Each row below holds a small network's activations on one input, seen along a few directions.
Each table varies a few parts of the input and shows all the possible inputs, shuffled.
A made-up example of a description, with smaller parts first: one of 3 separate values, together with either a single point or one of 11 places around a ring or (one of 6 places along a line, together with one of 8 places around a ring).
Shared parts are said once, and a part with two or three values counts as separate values.
In the rows, 128 means zero.

Other details of the inputs vary at random and push rows far along three fixed directions, the same in every table; ignore that.

Table:
r1: [198 107  89  45 220  94  90  82 115 139  95 149]
r2: [172 129 147 156 116 167  93 158  87 155 122 124]
r3: [ 94 135 124 149 107  97 128 110 149 155 148 131]
r4: [139 138 160 178  82 188 115 171  98 135 134 106]
r5: [106  96 124  94 133 166 142 134 120  80 136 136]
r6: [126 137 144 149 120  90 135  89 154 145 135 125]
r7: [120 144 143 157 111 105 149  95 154 136 141 124]
r8: [132 106 127  64 143 120 129 108 141 103 134 125]
r9: [168 138 137 166 108 182  98 172  90 146 116 121]
r10: [113 105 101  80 141 151 139 132 114  85 121 134]
r11: [115  96 114  76 163 140 130 140 135  94 111 142]
r12: [ 76 114 116 107 107 164 154 167 126  87 131 124]
r13: [115  98 128  95 133 160 147 127 127  80 137 127]
r14: [152 140 140 176  97 181 103 173  97 143 121 119]
r15: [ 92 146 110 162 108 102 143 114 139 136 130 131]
r16: [127 154 134 147 114  90 150  90 141 142 135 120]
r17: [ 97 135 122 146 106  98 132 112 150 154 149 134]
r18: [101 141 140 164 122  91 140 125 161 135 136 131]
r19: [175 101 110  54 187 110 107  96 117 126 115 134]
r20: [138 106 118  56 171 118 121 132 134 101 123 133]
r21: [ 53  96 136 102  71 165 153 161 147  82 169 111]
r22: [ 92 151 112 158 119  96 149 121 146 144 122 134]
r23: [142 136 144 164 103 168 104 186 108 149 115 126]
r24: [120 145 144 157 115 101 146  91 154 137 137 123]
r25: [100 110 118 103 141 156 139 149 134  91 119 136]
r26: [100  97 122  94 138 159 142 128 124  79 134 134]
r27: [112 106 109  80 144 141 143 120 110  87 128 137]
r28: [102 160 131 158 118  95 154 118 142 133 137 120]
r29: [125  99 123  89 150 142 146 112 131  88 132 132]
r30: [ 37 114 151 113  45 183 184 164 144  56 174 101]
r31: [103 142 116 144 120  90 131 128 159 160 130 139]
r32: [102 159 130 160 111  99 156 124 143 131 141 121]
r33: [109 147 128 146 119  83 131 128 160 150 139 128]
r34: [114 134 145 152 103  98 145 101 158 137 143 124]
r35: [143 146 149 167  83 181 116 169  85 139 131 102]
r36: [119 104 108  64 158 131 123 140 136 110 116 139]
r37: [139 100 105  64 167 128 110 117 125 116 119 135]
r38: [135 131 123 146 147  88 122  89 138 155 127 142]
r39: [ 62  92 140 118  78 182 148 167 131  77 161 123]
r40: [167 134 123 141 171  69 116  70 137 166 114 139]
r41: [124 108 127  83 159 146 145 135 132  77 127 134]
r42: [176 145 132 149 123 162  98 150  72 154 113 122]
r43: [177 150 157 159 131 171 100 169  92 142 113 117]
r44: [178 140 159 155 122 166  93 182  94 146 116 118]
r45: [105 138 120 159 124  96 136 128 158 147 124 143]
r46: [182 147 149 137 131 148  80 174  96 164 114 113]
r47: [112 141 139 141 102  95 132 107 157 148 144 117]
r48: [114 145 122 158 114  96 151 100 136 141 137 125]
r49: [177 135 145 140 117 154  86 153  94 167 123 109]
r50: [134 135 149 172  88 188 113 173  95 131 135 117]
r51: [120 138 110 142 126  83 123 103 153 164 135 138]
r52: [115 108 129  86 151 151 147 140 134  73 130 130]
r53: [100 147 107 161 111  98 143 111 140 139 130 135]
r54: [ 94 142 118 147 114  97 132 133 160 157 130 134]
r55: [136 156 156 161  84 182 126 192  91 127 134 102]
r56: [174  95 100  63 201 118 108  99 115 112  99 149]
r57: [122 154 135 147 116  92 150  88 143 141 135 118]
r58: [107 136 119 144 117  89 127 102 149 159 145 136]
r59: [235 142 122 116 181 133  89 112  67 163  91 123]
r60: [114  89 115  83 148 149 127 132 129  88 125 134]
r61: [121 142 135 137 111  87 130 100 157 151 142 122]
r62: [103 143 118 166 125 103 145 124 156 142 123 143]
r63: [217 145 110 112 187 130  90 132  77 166  76 135]
r64: [179 147 122 139 189  55 114  84 143 166 106 148]
r65: [103 128 135 163 105 100 144 108 155 138 146 130]
r66: [123  90 111  82 152 142 128 128 129  93 123 137]
r67: [171 126 154 154 108 170 101 160  94 147 126 116]
r68: [116 105 109  85 160 148 139 137 134  88 113 144]
r69: [114  99 112  90 152 153 134 126 128  84 122 137]
r70: [136 147 110 145 149  85 130  86 121 153 118 140]
r71: [184 137 162 145 111 159  99 146 100 152 121 111]
r72: [121 144 143 155 112 102 150  92 155 137 139 126]
Description of these inputs: one of 3 separate values, together with one of 4 places along a line, together with either a single point or one of 5 places along a line.
Question: Changing only the place on the line of 4 turns r58 into r50. The same change can be made to r37. Which row results?
Answer: r69
Question: Changing only the place on the line of 4 turns r62 into r31. The same change can be made to r13. Which row results?
Answer: r21
Question: Which other rows does r14 become when the choice among 3 separate values takes its other values? List them by row number.
Answer: r9, r69
Question: List by row number the other rows that have the place on the line of 4 and the choice among 3 separate values in common with r6.
Answer: r11, r18, r38, r40, r60

Table:
r73: [136 157 125 187 103  92 110 126 129 192 123 125]
r74: [116 136 108 127 135 108 147  99 136 132 124 137]
r75: [171 143 136 138 117 176  99 156  70 148 113 116]
r76: [109 131 114 125 126 111 134 105 137 133 131 129]
r77: [145 153 137 192 110 111 114 111 124 171 133 125]
r78: [144 153 147 185 100 114 106 129 133 182 139 124]
r79: [146 113 146  89 141 152 122 139 108 104 123 116]
r80: [158 113 142  84 152 152 118 136 117 109 111 123]
r81: [127 136 135 116 141  94 137 109 161 132 133 130]
r82: [131 116 121  88 156 128 155 108 131  85 121 133]
r83: [144 110 123  85 139 157 109 145 109 122 112 126]
r84: [124 122 126 131 126 106 129 117 155 138 140 137]
r85: [122 122 117 141 129 110 136 103 140 127 135 134]
r86: [104 123 116 118 127 101 132 111 136 137 133 129]
r87: [ 61 139 178 183  13 218 145 212 123  96 169  87]
r88: [114 138 133 131 134 108 158  99 131 111 136 126]
r89: [ 44 116 137 158  63 151 167 138 167  95 166 123]
r90: [180 137 140 125 120 169  76 170  84 164 118 113]
r91: [116 128 132 125 132  96 143 111 148 123 131 126]
r92: [116 120 130 127 127 111 132 113 158 134 141 136]
r93: [119 119 121 125 132 101 129 114 150 132 142 136]
r94: [118 135 133 125 135 105 145 101 140 115 135 124]
r95: [183 122 150 139 123 174  86 159  93 155 111 121]
r96: [131 124 111 133 146 101 145  87 130 123 130 141]
r97: [195 130 125 106 149 148  78 158  85 158 110 122]
r98: [107 131 124 124 135  94 159  96 165 108 133 131]
r99: [145 121 114 109 180 151 130 149 103 100  99 143]
r100: [187 142 139 128 144 154 113 140  82 130 109 118]
r101: [136 117 119 109 169 158 121 159 113  99 102 139]
r102: [182 134 136 136 116 168  83 172  85 164 108 116]
r103: [ 58 130 123 148  68 152 166 152 140 100 153 121]
r104: [ 96 134 107 130 124  99 146 101 160 132 132 134]
r105: [ 95 125 110 134 164  82 146 119 164 126 114 154]
r106: [151 116 112  94 141 154 111 142  98 117 118 123]
r107: [144 112 120  77 143 151 107 148 118 124 121 127]
r108: [172 135 144 147 122 175 104 144  79 138 119 120]
r109: [109 128 113 117 124  98 131 125 154 140 137 135]
r110: [125 113 124  93 147 127 145 116 132  90 127 125]
r111: [151 158 118 165 132  92 112 102 119 179 121 127]
r112: [126 114 129  82 148 117 136 127 141 100 135 127]
r113: [141 149 143 199  94 110 114 128 138 182 129 128]
r114: [115 133 114 133 168  90 130 134 158 135 118 151]
r115: [123 159 119 184 122  87 113 139 146 181 124 141]
r116: [126 101 125 110 126 158 130 137 127  98 131 129]
r117: [ 58 101 145  89  95 152 161 156 153  66 167 113]
r118: [121 102 122  94 147 137 130 105 130  98 130 132]
r119: [ 55 112 156 126  54 212 173 190 128  56 160 105]
r120: [113 117 130 127 130 109 129 101 145 132 134 134]
r121: [153 154 125 159 131  87 104 106 126 190 114 129]
r122: [184 124 149 141 126 164  85 152  81 155 117 117]
r123: [ 98 136 130 127 133  98 168  86 149 105 139 130]
r124: [129 135 133 118 139  93 138 115 160 128 134 130]
r125: [149 167 149 193 103 117 124 124 136 169 126 117]
r126: [ 98 108 161 113  76 200 138 194 121  81 141 105]
r127: [150 103 107  78 177 145 107 146 109 110  97 144]
r128: [175 106 127  78 170 139  98 124 106 124 123 131]
r129: [151 113 127 105 147 157 124 120  92 105 123 128]
r130: [153 159 136 202 106 115 124 114 123 171 125 132]
r131: [106 131  99 139 148 100 135 118 146 127 117 149]
r132: [ 88 137  99 145 142  98 159 111 148 117 123 151]
r133: [128 125 121 135 141 117 145  93 135 124 128 139]
r134: [140 114 132  67 168 114 127 109 139 105 127 129]
r135: [111 109 109  72 149 116 127 120 134 111 136 130]
r136: [117 111 103  87 144 128 135 120 133 104 123 134]
r137: [ 87 158 174 204  43 149 136 167 139 149 154 102]
r138: [139 167 127 185 108 106 125 116 110 176 127 124]
r139: [121 135 101 125 140  98 144 100 125 129 126 136]
r140: [138  93 124  88 144 142 121 130 118 106 125 132]
Question: Describe the family of inputs behind these rows.
Answer: one of 4 places along a line, together with either one of 2 separate values or (one of 3 separate values, together with one of 5 places around a ring)
Question: Changing only the place on the line of 4 turns r106 into r73. The same change can be made to r77. Which row results?
Answer: r122
Question: Start at r93 and move only the place on the line of 4, one step at a time. The first step leads to r140. Which rows follow, in order?
Answer: r85, r96
Question: Which other rows does r88 become when the choice among 3 separate values takes its other values? List them by row number.
Answer: r129, r138
Question: Which other rows does r136 become when the choice among 3 separate values takes its other values? List them by row number.
Answer: r98, r116
Question: Which other rows does r132 become when the choice among 2 separate values takes its other values? List them by row number.
Answer: r99

Table:
r141: [117 117 133  97 133 156 123 192 128  96 134 121]
r142: [176 156 122 160 147  81  76 120 104 215 114 132]
r143: [175 102  89  65 173 116  93 110 118 144 109 145]
r144: [136 158 127 196  82 147 109 160  88 167 142 114]
r145: [117 140 114 148 121  85 104 109 137 177 119 136]
r146: [ 15 114  93 133  98  94 182  92 166  96 151 137]
r147: [148  81 136 130 170 128 101 124 146 124 124 159]
r148: [175 153 144 141 159 113  95 162 110 168 107 132]
r149: [148 115 140  90 139 131 124  97 151 129 126 118]
r150: [103 179 129 225  89 122 152 136 152 163 120 129]
r151: [191 156 162 163 128  96  97 104 121 193 116 111]
r152: [ 85 133  93 105 175  43 166  68 217 129 112 161]
r153: [130 113 149 104 103 191 143 130 110  82 129 108]
r154: [203 149 144 143 159 111 110  80  93 159 100 119]
r155: [ 95 182 140 220  94 102 152 147 133 155 139 128]
r156: [106 128  95 137 125 120 140  94 134 139 123 140]
r157: [191 116 106  73 196 111 111 130 131 128  91 144]
r158: [ 86 160 126 206  77 106 137 128 118 169 152 127]
r159: [177 137 109  91 203 114 124 119 106 109 101 142]
r160: [117 152 149 182  90 184 128 190  97 124 113 111]
r161: [109  99 115  81 116 158 107 170 112 111 144 121]
r162: [107 120 151 109 120 134 156 109 121  87 151 116]
r163: [109  97 112  83 109 180 106 161 119 115 118 126]
r164: [137 112 144 104 100 185 148 136 109  80 144 107]
r165: [189 129 101  90 198 122 131 115 108 114  89 150]
r166: [117 106 165  83 113 161 130 152 120  97 154 104]
r167: [127 107 162  82 108 163 122 153 125  91 159 105]
r168: [ 22 122 118 127 112  81 178 127 204  93 140 141]
r169: [140 151 120 195  75 154 118 153  96 172 132 117]
r170: [129 117 151 100 108 173 140 138 103  77 154 108]
r171: [134 100 153  83  95 175 129 151 132  92 149 106]
r172: [ 86  93 105 147 182  57 164  41 188 101 138 181]
Question: Describe the family of inputs behind these rows.
Answer: one of 2 separate values, together with either a single point or (one of 3 separate values, together with one of 5 places around a ring)
Question: Changing only the choice among 2 separate values turns r159 into r141. The same change can be made to r153. Which row results?
Answer: r149
Question: Which other rows does r150 become when the choice among 3 separate values takes its other values? List them by row number.
Answer: r153, r156
Question: Which other rows does r166 become when the choice among 2 separate values takes its other values? List them by row number.
Answer: r162
